Each row below holds a small network's activations on one input, seen along a few directions.
Each table varies a few parts of the input and shows all the possible inputs, shuffled.
A made-up example of a description, with smaller parts first: one of 6 places along a line, together with either a single point or (one of 2 separate values, together with one of 5 places around a ring) or one of 11 places along a line.
Shared parts are said once, and a part with two or three values counts as separate values.
In the rows, zero is written as 128.

Table:
R1: [149  99  88 160 133 108 102 157 146 156 190 111  71]
R2: [120  36 121 128 115 135 134 143 156 152 165 168  90]
R3: [151 146 139 155 154 126  99 109 120 152 147  78 124]
R4: [134  95  78 138 132 118 132 157 167 135 151 115  63]
R5: [ 96 105 199 154 141 122 133 124 145  92 153 152 150]
R6: [120  67 105 136 101 141 149 153 170 134 138 147  68]
R7: [126 191  99  56 138 190 144 178 105 106  74 152 124]
R8: [146 187  96 113 128 135  76 113 120 156 155 121 160]
R9: [123 120 154 141 126 162 149 105 144 127  92 123 122]
R10: [114 150 158 172 162  95 109 140 134 106 175  81 144]
R11: [130 160 113 130 106 123  81  88 152 172 142 161 188]
R12: [157 149  84 150 116  75 108 107  91 134 108 108 160]
R13: [145  88 135 103  94 106 136  93  86 132 108 160 170]
R14: [132  71 116 161 111  96 106 128 160 181 200 142  89]
R15: [150 125 125 146  96  68 111  77  89 161 138 142 169]
R16: [ 77 157 155 119 152 140 158 198 131  43  80 103 101]
R17: [132 183  85  93 142 154 118 115 125 145 126 132 158]
R18: [144 144 134 133 153 137 129 112 142 129 110  84 116]
R19: [100 156 155 155 170 110 142 137 137  89 152  95 128]
R20: [126 160 125  84  97 173 122 106 127 137 123 160 149]
R21: [128 109  89 111 131 157 158 218 149  90  93 144  29]
R22: [128 143 102  63 112 128 165 167  55  93  55 114 114]
R23: [123  89 170 134 139 156 133  95 131 145 119 144 145]
R24: [135 114 159 165 143 120 114  86 137 179 149 115 157]
R25: [128 145 146  88 161 179 166 173 103 101  70 100  87]
R26: [151 150  87 123 118  89 138 106  95 117  89 115 143]
R27: [145 122 128 106  84 114 152  99  81 120 100 141 139]
R28: [135 133 134  90  97 159  96 102 150 136 119 184 174]
R29: [ 86 128 181 153 138 133 158 132 140  87 139 127 133]
R30: [108 120 180 182 151  91 124 121 152 130 177 120 176]
- Describe the family of inputs behind these rows. => one of 5 separate values, together with either a single point or one of 5 places around a ring
- Change only the choice among 5 separate values in R20. List by row number the other rows that result. => R6, R9, R27, R29
- Which other rows agree with R7 in the choice among 5 separate values? List them by row number. => R8, R11, R17, R20, R28

Table:
R31: [ 99 165 161 135 146 118 124  97 132  93 115 108 181]
R32: [105 101 179 132 117 140 176 128 137 101 104 149 136]
R33: [102 125 136 195 176 104 135 144 174 112 174  73 116]
R34: [101 138 118 106 130 189 150 204 130  65  86 134  39]
R35: [123  93  92 153 109 119  99 115 148 177 150 174 109]
R36: [158  73  69 156 140 118 100 123 151 186 183 119  97]
R37: [125 202 151 132 150 109 119 112  95 112 127  83 189]
R38: [161 157  84  95 100 119 109 107  73 157  85 114 138]
R39: [117 104 156 151 141 103 145 164 124  96 139 131 107]
R40: [127 120 126 179 158  97 156 154 159 117 136  91  68]
R41: [158  97 132 185 154  86  99 127 177 167 221 100 139]
R42: [154 137 150 127 133 101  92  81 137 144 162 142 210]
R43: [ 82 100 206 140 146 140 144 102 140 116 133 126 162]
R44: [128 154 147 118 124 115 144 112 115  91  82 122 144]
R45: [121 145  89 123 154 185 165 209 143  80 112  94  14]
R46: [159 183 125 154 121 105  82  80 130 165 128 112 209]
R47: [128  84 111 122  98 107 124 152 114 141 150 152  90]
R48: [158 125  95  88 106 122 103  88 108 160 144 165 165]
R49: [172 167  72 103 110 121  99  97  88 178 133 143 173]
R50: [148 109  98  82 101 127 115 106  93 130 102 136 145]
R51: [ 99 130 148  73 115 218 185 177 129  68  74 154  74]
R52: [123  85 129 116  85 148 131  87 144 181 138 187 137]
R53: [141  88  64 151 126 111 140 158 150 144 159 114  81]
R54: [150 191 126 119 146 107 145 132  82 106  94 109 162]
R55: [128 186 130  49 127 186 155 163  86  68  69 132  70]
R56: [ 84 108 175 175 162 110 109 129 142 113 145 106 129]
R57: [133  85 187 138 117 125 120  95 157 156 184 163 196]
R58: [112 220  94  61 132 169 145 176  93 105  24 101  87]
R59: [129  86 157 182 141  99  74 105 162 166 170 138 152]
R60: [116  81 134 102  75 143 156 117 128 145 116 169 119]
- Describe the family of inputs behind these rows. => one of 5 places along a line, together with either a single point or one of 5 places around a ring
- The inputs of R55 and R58 match in every part but the place on the line of 5. If R50 is changed in the same way as R55 into R58, which row does it become? => R38
- Which other rows agree with R40 in the place on the line of 5? List them by row number. => R33, R36, R41, R45, R53
- A walk changes only the place on the ring of 5. It starts at R32 and steps to R43. List the rest of the walk in order. => R57, R52, R60

Table:
R61: [118  91 152 191 144 109 123 123 167 137 150 110 115]
R62: [ 88  82 182 159 168 133 154 184 173  85 164 106  86]
R63: [ 91  74 149 146 141 144 154 185 172 105 163 135  53]
R64: [107 198 138  53 130 192 152 157  92  73  44 127 126]
R65: [129  67 122 171 128 113 128 117 158 154 162 125  94]
R66: [109 208 160  57 144 190 159 154  94  61  52 110 137]
R67: [154 147 108 173 135  83  71  86 149 190 184 111 176]
R68: [143 154 118 185 141  78  71  88 154 177 178 100 190]
R69: [117 178 116  84 139 141 163 185  78  60  55  96  89]
R70: [134  57 102 166 118 115 130 118 161 167 163 142  85]
R71: [161 137  89 167 126  85  72  87 148 199 185 118 171]
R72: [120 187 139  88 153 140 170 183  80  48  63  81 101]
R73: [166 127  67 160 115  87  72  88 150 212 186 130 163]
R74: [107  46 109 134 128 145 150 188 167 131 167 150  46]
R75: [139 128 170 158 103  90  93  39 126 160 147 163 238]
R76: [129 170 104  75 133 146 165 183  73  71  62 108  74]
R77: [145 164 138 188 154  75  81  85 153 165 186  84 200]
R78: [ 97  63 130 138 131 147 154 187 171 114 163 142  48]
R79: [118 190 128  40 125 198 151 155  88  85  49 138 112]
R80: [162  99 116 139  77  97  97  37 111 198 157 187 212]
R81: [142 149  62  61 114 151 167 185  73  94  62 130  59]
R82: [ 84  73 160 157 154 135 146 187 173  96 158 120  74]
R83: [125 179 108  34 115 201 152 156  86  94  50 145 107]
R84: [150 122 159 145  96  94  91  36 120 172 153 170 226]
R85: [141 137 192 159 116  88  99  36 126 149 153 146 249]
R86: [129  84 143 180 138 114 124 121 162 149 156 120 101]
R87: [131 168  85  27 105 202 152 157  87 107  51 158  97]
R88: [114  93 173 190 158 103 135 115 166 121 161  96 124]
R89: [136 160  84  68 123 149 166 184  71  81  62 116  68]
R90: [156 109 138 146  87  96  97  36 109 186 155 174 220]
- The inputs of R74 and R62 match in every part but one. If R87 is changed in the same way as R74 into R62, which row does it become? => R66
- Describe the family of inputs behind these rows. => one of 5 places along a line, together with either one of 2 separate values or one of 4 places along a line
- A walk changes only the place on the line of 4. It starts at R80 and steps to R73. List the rest of the walk in order. => R70, R74
- Which other rows agree with R71 in the place on the line of 5? List them by row number. => R65, R78, R83, R89, R90
- Change only the choice among 2 separate values in R64. List by row number the other rows that result. => R69
- Change only the choice among 2 separate values in R81. List by row number the other rows that result. => R87
